These are the activations of a small neural network, seen along a few directions. Each row is one input.
Each table varies a few parts of the input and shows all the possible inputs, shuffled.
A made-up example of a description, with smaller parts first: one of 4 places along a line, together with either a single point or one of 9 places along a line or (one of 3 separate values, together with one of 5 places around a ring).
Shared parts are said once, and a part with two or three values counts as separate values.
(in the rows, 128 means zero)

Other details of the inputs shift rows strongly along three fixed directions, in all tables alike. That doesn't count.

Table:
row 1: [156  76 191 135 142 151 159 172 106  95 117 102]
row 2: [152 170  65 133 109 129  70 119 165 110 135 136]
row 3: [ 74 112 200 113 122 152 152  96 118 110  96 170]
row 4: [159 165  79 159 111 140  57 131 157 145 137 124]
row 5: [ 83 126 188 114 128 151 179  97 143 129  82 170]
row 6: [ 69 121 203  98 119 143 193  93 109 123  91 178]
row 7: [159 106 124 130 146  82 140 180  90 178 164  94]
row 8: [175 135 142 147 116 189 135 144 123  75 100 117]
row 9: [ 98 148 112 132 136 103  99 115 134 161 155 137]
row 10: [184 105 156 151 117 181 116 163 114  76 111 106]
row 11: [167 116 153 144 133 162 149 161 102 103 123  95]
row 12: [166 154  81 143 122 131  83 133 163 123 130 128]
row 13: [105 151 118 128 129 107 105 100 151 166 121 173]
row 14: [169 107 107 144 156  91 101 182 107 152 173  92]
row 15: [ 56 170 167 145 110 196 111  45 187 118  67 193]
row 16: [173 114 148 128 117 162 153 167 103  79 127  83]
row 17: [151 171  67 147 106 128  55 128 146 135 151 123]
row 18: [158 100 116 110 147  70 131 175  81 153 174 108]
row 19: [ 54 105 156 100 158  54 148 116 128 190 152 158]
row 20: [168 104  29 126 131 105 129 130 124 104 156  60]
row 21: [147 154 150 149 104 221 113  96 157  52  70 154]
row 22: [157 103 171 118 132 159 178 160  79  77 122 105]
row 23: [ 81 163 106 118 134 100 103  86 150 155 136 173]
row 24: [109  66 136 101 124 134 205 103 105  93 102 102]
row 25: [143  99 122 122 150  74 129 179 101 159 181  87]
row 26: [156 165  65 150 118 132  49 130 147 112 152 121]
row 27: [155  79 193 138 139 157 166 173 105 104 119  93]
row 28: [ 80 115 154 112 155  70 166 130 127 204 141 140]
row 29: [ 96 140 121 117 142  86 138 125 111 172 156 130]
row 30: [151 167 112 141  87 183 102 113 136  85 106 129]
row 31: [118 148 116 125 127 104 122 119 136 172 126 155]
row 32: [ 66 121 144  90 151  56 172 118 119 193 146 158]
row 33: [ 89 148  33 117 104 120 117  48 200 123 106 134]
Description of these inputs: one of 3 separate values, together with either a single point or (one of 2 separate values, together with one of 5 places around a ring).
Q: Changing only the choice among 3 separate values turns row 2 into row 23. The same change can be made to row 19. Which row results?
A: row 26
Q: Which other rows does row 21 become when the place on the ring of 5 takes its other values? List them by row number.
A: row 8, row 11, row 14, row 15
Q: Which other rows does row 28 become when the choice among 3 separate values takes its other values? List them by row number.
A: row 7, row 11
Q: Which other rows does row 25 become when the choice among 2 separate values takes its other values? List them by row number.
A: row 27

Table:
row 34: [138 107 202 134 143 173 205 161  95 103 106 102]
row 35: [ 36 110 133 115 146  74 131  72 180 184 130 153]
row 36: [124 116 186 126 126 158 194 152  86 127 117 104]
row 37: [129  70 194 114 158 131 170 151 117 114 101 136]
row 38: [190  94 166 105 106 158 191 179  70  60 115  76]
row 39: [162 128  97 121 136 102 119 184 116 120 174  68]
row 40: [116 122 165 109 151 125 153 124  79 113 149 149]
row 41: [206 133  86 122 116 120 143 188  82 125 142  76]
row 42: [179 104 223 149 139 194 184 193  78  76 110  95]
row 43: [ 64 103 180  96 124 132 223  84 117 152  81 163]
row 44: [ 26  92 170  74 138  82 212  67 147 156 108 180]
row 45: [159 106 124 135 149 104 128 160 122 164 129 125]
row 46: [143 156 202 137  94 231 166 105 133  49  44 170]
row 47: [145 153 117 169 126 177  59 118 190  98 106 130]
row 48: [182 130 124 152 137 112  87 191  94 169 170  98]
row 49: [115 187  74 122 118 155 100  65 147  95 126 156]
row 50: [104 110 103 124 167  71  99 116 111 170 169 143]
row 51: [ 40  93 153  92 136 113 188  85 112 126 124 142]
row 52: [143 193  72 127  88 166  94  87 136  85 122 131]
row 53: [125 162  77 154 126 164  96  98 195 103 113 122]
row 54: [136 140 192 118  82 217 151 108 140  25  66 163]
row 55: [149 132  98 130 137  81  85 155  81 157 179 126]
row 56: [ 18  89 183  88 133  83 198  56 141 184  93 185]
row 57: [107 132 112 118 166  71  94 123 102 172 179 161]
row 58: [191 126 122 141 142 110 115 183 106 147 147 124]
row 59: [152  93 164  96 122 133 194 161  97  73 124 104]
row 60: [167 121 118 127 153  88 107 175 121 144 153 132]
row 61: [128 153  67 149  99 152  81  70 156  98 111 131]
row 62: [111 104 128 130 147  84  94 146 147 166 160 116]
row 63: [199  90 158 114 138 158 192 193  88  55 118  78]
row 64: [133 168  56 135  94 158  94  73 149  91 113 125]
row 65: [173 130 106 136 154 114 127 188 117 118 161  71]
row 66: [138 122 110 115 135  64 102 154 128 163 171 145]
row 67: [ 97  80 183 114 139 125 155 121  82 129 123 136]
row 68: [113  80 178 109 128 113 161 139 102 139 114 134]
row 69: [124 148  89 148  97 171  56 103 147  82 123 136]
row 70: [129 168 118 171 120 170  68  97 188 143 102 149]
row 71: [ 92 125  84  96 125  60 149 103 137 183 145 135]
row 72: [ 56 118 122 124 133  75 126  82 160 199 134 138]
row 73: [153 171  65 144 104 161 116  95 176 114  94 138]
row 74: [ 71  92 170  92 154 111 211  97 139 136  99 157]
row 75: [165 136 133 143 156 111 114 189 116 131 166 100]
row 76: [137 140  69 130  97 146  87  86 193  94 106 137]
row 77: [131 173  73 157  93 177 100  91 171 129 108 123]
row 78: [ 70 124  97 110 143  79 129 104 163 169 150 124]
row 79: [142 177 120 166 125 168  51 125 180 106 119 153]
row 80: [149 113 104 130 133  95 117 157 110 181 139 124]
row 81: [211  93 182 123 103 169 171 197  60  52 122  84]
row 82: [ 67 121 133 143 157  90 144  89 165 208 121 149]
row 83: [167  91 182 118 120 128 152 177  77 105 129 118]
row 84: [101 125  66 111 159  71 126  93 124 153 163 125]
row 85: [127 189  89 139  91 165  66 106 135  79 135 147]
row 86: [162 150  89 128 127  92 101 160  77 138 180 110]
row 87: [169  90 229 150 151 174 163 184  87 101 118 111]
row 88: [208 126 110 126 142 112 122 198 101 105 154  96]
row 89: [198 137  87 128 135 109 146 184 102 132 144  86]
row 90: [171 141 122 134 124 108 102 188  95 140 176  85]
row 91: [ 71  74 195  96 144  97 171 112 129 144 112 165]
row 92: [153 139  64 113 125  95 110 164  90 117 187  82]
row 93: [130 115 116 136 134  85  86 151 130 182 166 105]
row 94: [147 155  81 171  98 180  84  99 171 125 100 114]
row 95: [ 63 122 118 114 155  66 159  80 162 220 114 176]
row 96: [144 199  98 139  85 161  94 103 148 126 101 166]
row 97: [122 148  65 147 124 152  78  63 166  88 113 141]
row 98: [111  84 207 137 140 152 163 138 103 151 109 125]
row 99: [166 134 118 130 136 107  99 193 112 125 178  91]
row 100: [129 174  79 161 115 174 104  92 185 126 104 129]
row 101: [150 135 117 137 132  79  73 169 115 179 184 111]
row 102: [110 111 165 127 122 193 160  79 173  66  52 156]
row 103: [ 77 122  91 114 140  61 144  96 141 224 128 157]
row 104: [119 167  78 142  88 166  92  86 178 110 110 117]
row 105: [201 128 104 139 125 108 105 194  86 149 155 109]
row 106: [ 47 113 168 119 103 193 150  42 151  63  63 161]
row 107: [ 77  99 188 111 138 114 144 131  80 127 145 156]
row 108: [127 127 129 131 144  76  82 166 131 166 181 126]
row 109: [147 200 114 160  93 182  79 121 145 122 114 140]
row 110: [ 54 110 134 129 170  76 137  87 176 192 129 147]
row 111: [103 153 198 122  83 230 164  87 141  52  66 137]
Q: Changing only one part turns row 44 into row 66. The same change can be made to row 78. Which row results?
A: row 108
Q: Changing only one part turns row 34 into row 42. The same change can be made to row 52. Which row results?
A: row 86
Q: Describe the family of inputs behind these rows.
A: one of 6 places around a ring, together with either one of 3 separate values or (one of 2 separate values, together with one of 5 places around a ring)
Q: Which other rows does row 45 become when the place on the ring of 5 takes its other values? List them by row number.
A: row 37, row 68, row 80, row 91
Q: Which other rows does row 92 become when the place on the ring of 6 takes its other values? List them by row number.
A: row 51, row 69, row 85, row 106, row 107
Q: Which other rows does row 42 become when the choice among 2 separate values takes its other values? List them by row number.
A: row 46
Q: Which other rows does row 97 become when the place on the ring of 6 takes its other values? List them by row number.
A: row 40, row 49, row 50, row 57, row 84
